These are the activations of a small neural network, seen along a few directions. Each row is one input.
Each table varies a few parts of the input and shows all the possible inputs, shuffled.
Descriptions start from the smaller parts, as in this example, which fits no table here: one of 4 places along a line, together with either a single point or one of 11 places along a line or (one of 3 separate values, together with one of 5 places around a ring).
Shared parts are said once, and a part with two or three values counts as separate values.
(in the rows, 128 means zero)

Other details of the inputs vary at random and push rows far along three fixed directions, the same in every table; ignore that.

Rows:
r1: [129 137 169 130 176 118 130 156 139 149 122 171 167  84]
r2: [ 97 135 157  93 131  98 146 131 177  99 126 178  98  98]
r3: [178  92 124 186 244 217 154 176  78 227 154  88 199 150]
r4: [137 148 175 119 173 112 136 148 142 144 141 157 183  95]
r5: [164 159 120 161  86 138  86 110  53 148  88 109 217 117]
r6: [135  86  77 130 130 159 168 141 141 143 142 116  50 199]
r7: [145  74  82 130 127 155 158 144 147 130 160  97  57 195]
r8: [111 133 185 107 157 111 132 126 151 124 141 154 127  99]
r9: [128  89  99 132 131 169 167 124 135 137 160  95  52 201]
r10: [159 151 110 173  88 143  78 117  52 159  73 123 198 100]
r11: [130 150 159  87 139  82 147 126 174 111 150 164 108 101]
r12: [116 150 143  74 107  80 149 108 181  87 144 159  83 110]
r13: [132 138 176 109 164 104 140 126 142 122 140 154 122  88]
r14: [171  99  85 147 176 182 166 153 113 180 154  91 135 189]
r15: [ 97  97  53 150 169 132 138 158 137 133 161  66  73 198]
r16: [100 138 151  93 108  89 141 121 180  88 125 177  71 111]
r17: [125 148 109 133  35 128  95  70  77 100  93 105 120 120]
r18: [165  79  93 165 170 185 146 166 123 171 157  90 123 182]
r19: [121 149 112 136  41 137  89  90  84 116  90 107 175 144]
r20: [167 141 110 170  86 145  71 117  60 142  89 103 207  92]
r21: [108 149 158  81 107  83 148 114 184  84 144 162  87 122]
r22: [126 127 149  97 118  85 129 128 175  94 144 155  88  95]
r23: [ 88 119  52 130 155 123 156 140 141 130 162  72  65 217]
r24: [101 165 142 146 236  87 113 172 129 155 123 145 180  73]
r25: [125 124 164 114 157 111 130 148 163 114 141 154 145  86]
r26: [ 72 167  89 151  72  98  76  85  68  95  93  78 128 134]
r27: [152  93 100 148 168 183 156 156 121 186 158  94 138 204]
r28: [175 149 172 149 243 132 126 176 118 193 121 170 223  41]
r29: [173 147 194 145 249 136 130 160 106 182 135 151 224  44]
r30: [146 127 182 135 194 117 121 168 144 146 142 157 189  70]
r31: [113 140 128 141  55 144  88  83  75 115  91 105 155 127]
r32: [157 140 118 174  86 152  72 119  65 135  86 104 214 100]
r33: [116 150 108 129  32 128 102  87  92 100  95 111 154 143]
r34: [117 157 104 123  16 120 100  76 101  84  92 113 133 145]
r35: [111 140 162  87 117  86 142 104 165  92 145 156  66  99]
r36: [151  87  73 145 157 179 165 151 123 165 137 107  89 188]
r37: [ 97 132 162  92 141 101 140 133 182 108 127 178 103 101]
r38: [126  70  88 128 128 169 152 144 156 134 158  96  73 199]
r39: [102 131 167 100 141 100 134 137 174 116 127 178 109 104]
r40: [109 127 115 134  17 120  75  92 103  87  93 112 131 138]
r41: [127  90  94 129 133 174 170 122 137 133 158  93  55 196]
r42: [115 125 146  85 109  84 136 121 182  72 139 156  78  99]
r43: [127 147 101 154  49 144  88  98  77 117  71 121 157 125]
r44: [ 92 133 173  89 114  93 145 109 167  87 144 158  78 109]
Each input here is: one of 4 separate values, together with either a single point or (one of 2 separate values, together with one of 5 places along a line).
Changing only the choice among 4 separate values turns r38 into r31. The same change can be made to r25. Which row results?
Answer: r3
Which other rows does r12 become when the place on the line of 5 takes its other values? List them by row number.
Answer: r14, r19, r33, r34
Which other rows does r39 become when the place on the line of 5 takes its other values? List them by row number.
Answer: r1, r6, r10, r16
Which other rows does r5 become when the choice among 2 separate values takes its other values? List them by row number.
Answer: r14
